Each row below holds a small network's activations on one input, seen along a few directions.
In each table, some parts of the input vary, and every possible input appears once, in random order.
Descriptions start from the smaller parts, as in this example, which fits no table here: ring(8) and (point or ring(9) or (values(2) and line(6))).
Shared parts are said once, and a part with two or three values counts as separate values.

Other details of the inputs vary at random and push rows far along two fixed directions, the same in every table; ignore that.

Rows:
x1: [  7 -84 -17 -34  -7 -21   2 -14  18  -6 -73]
x2: [-24  -6  62  -3  45  23  78  25 -24  74  16]
x3: [-58 -22  57  18  33  31  63 -41 -12  15  28]
x4: [ 41  -2 -64  -7 -41 -16 -85  14 -27 -21 -25]
x5: [-42 -25  50  21  57  24  70 -39  -8  10  20]
x6: [  9 -89 -14 -28  -5 -17 -19   3  24  16 -65]
x7: [ 26  14 -72 -19 -54 -17 -69 -22 -14 -38 -36]
x8: [-28 -24  34   3  47  10  53 -24   8   2  10]
x9: [-56 -19  79  22  22  22  55 -16  15  22  28]
x10: [-41 -36  68  19  48  24  49   8  -7  31  40]
x11: [ 10  72 -13  25  16   6 -30  16 -26 -19  69]
x12: [ -3  85 -17   5   4   2 -11 -16  -7 -38  62]
x13: [ 10  81 -22  23  32   4 -25  -1  -6 -19  60]
x14: [  5  81 -26  31  31   5 -25  -1 -12 -19  57]
x15: [-44 -21  41  -2  21  16  47 -25   5   6  17]
x16: [ 14 -76   3  13 -40  16 -19  -7 -10  13 -55]
x17: [  5 -81 -23 -15 -12  -6  -8 -37  -8  -1 -75]
x18: [-39 -30  58  20  61  25  51 -18   4  32  33]
x19: [-11 -63  18 -11 -36   0 -13 -23  10   9 -44]
x20: [ 41   0 -73 -22 -25 -41 -68  26  21 -23 -35]
x21: [-26 -26  38   8  50  13  32  -6  14  23  20]
x22: [ 48  38 -70 -61 -55 -26 -36   7 -10   2 -59]
x23: [ 12 -71  21   0 -26  11  -4   6  11  13 -38]
x24: [-58 -19  76  22  23  15  62  -6  20  19  26]
x25: [-15 -65  -1 -29 -20 -11   7 -15  15  -2 -46]
x26: [ 39 110  -6   7  -5  12  12  42 -13  16  39]
x27: [ 50  39 -54 -47 -69 -27 -48  18   0  11 -63]
x28: [ 20 -80   7   4 -40  13 -19  -7  -5  13 -54]
x29: [  9 -71  20   0 -24   5   4  16  17  12 -39]
x30: [ 13  71 -10  17  16   3 -29  20 -19 -21  72]
x31: [ 20 -46  -9 -44   0  -5  13  10  -1  60 -72]
x32: [-35 -30  69  41  25  22  70  20  13  23  28]
x33: [-13 -64  16  -4 -36   4 -12 -27   3  11 -49]
x34: [  5  72 -17  21  18 -16 -14  46  -4 -23  67]
x35: [-12  86 -24   8   4 -15   4  10   6 -41  56]
x36: [  4 -74  -6 -24   0  -6   4 -32   3  -2 -53]
x37: [ 25  79  -1  33  -4  16 -19  16  -4 -26  64]
x38: [ -9  91  -7  36 -11   6 -23  -9  -9 -28  54]
x39: [ 41   4 -79 -29 -29 -46 -48   9  16 -46 -46]
x40: [ 27 115 -28 -16  28  -6  29  12 -12  -1  29]
x41: [ 44  -3 -59 -26 -35 -32 -75  38   1 -26 -22]
x42: [-10  90  -7  24  -8 -17  -7  22  17 -33  54]
Description of these inputs: ring(6) and (point or line(6)).
- Changing only the ring(6) part turns x12 into x36. The same change can be made to x3. Which row results? => x5
- Changing only the ring(6) part turns x4 into x38. The same change can be made to x34. Which row results? => x42
- Which other rows agree with x6 in the ring(6) part? List them by row number. => x13, x14, x18, x20, x21, x31
- Which other rows agree with x37 in the ring(6) part? List them by row number. => x16, x23, x26, x28, x29, x32

Rows:
x43: [ 10  85 -16   1  35  -7  16   0  13 -13  30]
x44: [ 14   7 -37 -11   8  -9 -37   5  -7 -26  22]
x45: [ 43  40 -18 -10 -25   6 -23   1 -18  -6  -5]
x46: [-10  -1  28  14  17  -8  30  33   6  20  11]
x47: [-27  26  49  55  40  41  29  -9  -4  10  70]
x48: [  8  54  -7  43  23  -5 -10  21   3 -33  51]
x49: [-35 -77  64   3   0  25  33 -34 -13  25 -12]
x50: [ 12  67   6  28  -2  11  -1  -6   1 -42  48]
x51: [-23 -63  64 -12  -1  25  48 -16 -16  50 -24]
x52: [-32 -16  29  21  17  -2   3  15  -2   1  25]
x53: [ 14  11 -28  10  -8 -16 -54  15 -13 -17  14]
x54: [ 13  16 -30   1 -44  -7 -69  13  10 -22   4]
x55: [-26  18  33  34  66  19  56   1   8 -17  68]
x56: [ 34 -37 -21 -12 -44   2 -45 -21 -11 -19 -45]
x57: [  6 -59  25   4  -6  24  10   0  -3  48 -37]
x58: [-46 -91  43  -9  31   9  40  -7   7  17  -6]
x59: [-33 -77  43 -24  30   9  55  10   4  43 -17]
x60: [ 15 -16 -38 -30 -51 -21  -9  -1   4   0 -62]
x61: [-17 -64  11  -7  20  -4  22 -35  22   0 -42]
x62: [-30  54  34  27  41  31  69 -15 -26  23  44]
x63: [ 31  44 -13 -15 -40 -12 -14  14   5 -16  -3]
x64: [ 35  22 -37 -10 -17 -21 -51  32 -17   5  -7]
x65: [-23 -17  28  29  17  -7  15  16  10  -6  23]
x66: [  0  31 -38  -2 -25  -6 -33 -21 -21 -23   4]
x67: [  2 -28  -3   5  34   9   6  -8  -7 -10  13]
x68: [ 23  68  -8  25  27   2  -7  30 -19   3  44]
x69: [ 28  23 -36 -23  -1 -21  -7  31  13 -14   4]
x70: [-20  -6  14   8  44   9  19 -38   1  -1  10]
x71: [-46 -58  47 -27  29   2  54 -19  12  47 -32]
x72: [ 26  30 -30 -14 -45  -8 -54  30   7   4  -9]
x73: [-16 -62  27 -10  -1  -7  12  25  -2  39 -34]
x74: [-10  34 -33  -6 -32 -11 -30 -12  -8 -31   2]
x75: [ 15   8 -36  -8  -1 -20 -22  15  17 -40  15]
x76: [ 40  23 -41 -16  15  -4 -16  18 -10  -5   5]
x77: [21 71 -7 28 22 -5  3 38 -1 -8 40]
x78: [ -8  70   9  12 -12   5 -16  -1  -6 -36  56]
x79: [ 23 -19 -11 -39 -56  -9 -30   7  -3   4 -49]
x80: [ 10 -37   7  -6 -33  -1  -4  19  20  26 -34]
x81: [-14 -43  -7 -19  -1 -22  -1 -26  26 -11 -36]
x82: [-33 -61  14  -1 -20  -2  30 -27   7   1 -38]
x83: [ 47  30 -36   2 -35  -2 -41  26  13  -4 -17]
x84: [ 27 -15 -42 -21 -41 -11  -8  -6  -1  -2 -67]
x85: [-11 -20  23  35  32  10   7   2 -14   4  21]
x86: [-44  39  35  45  36  25  65 -24  -4 -13  51]
x87: [  0  83 -14 -10  32  -7  -1  -5  -6   2  40]
x88: [ 11  30 -39   8 -16   1 -26 -25 -20 -28  -2]
x89: [-59  38  42  14  56   8  40 -23   9  -5  60]
x90: [ 16  44 -34 -27  -3 -30 -10   2  20 -11 -10]
x91: [ -3 -56   4   4 -26  10 -35  -8   0  15 -20]
x92: [-14 -24  -6 -27 -31  -6   9  -7  -9  20 -46]
x93: [-15 -66  37  -2 -27   4  20 -19  13  -2 -29]
x94: [ 15 -17 -38 -33 -42 -11 -23 -10 -20  14 -56]
x95: [ 32 -18 -43 -38  -6 -17 -27 -16   1   9 -60]
x96: [-13  34  34  19  66  19  71  19   4   8  57]
x97: [  4  27 -38 -17   4 -18 -44 -23   0 -23   3]
x98: [ -3 -53   8   9 -32  -1 -17   0  24   1 -23]
x99: [ 45 -20 -17 -23 -48  -5 -18   2   3  -4 -59]
x100: [ -8 -73  26  22 -11  18   6  -9  19  12 -30]
x101: [-10   2  32  11   5  22  11  10  -6  41  19]
x102: [ 11  63 -14  -6  34   1   3  24 -14  -1  56]
- What do these inputs look like to the network? => values(2) and ring(5) and ring(6)
- Changing only the ring(6) part turns x62 into x45. The same change can be made to x92. Which row results? => x79
- Change only the ring(5) part in x50. List by row number the other rows that result. => x49, x56, x78, x93
- Change only the values(2) part in x57. List by row number the other rows that result. => x47
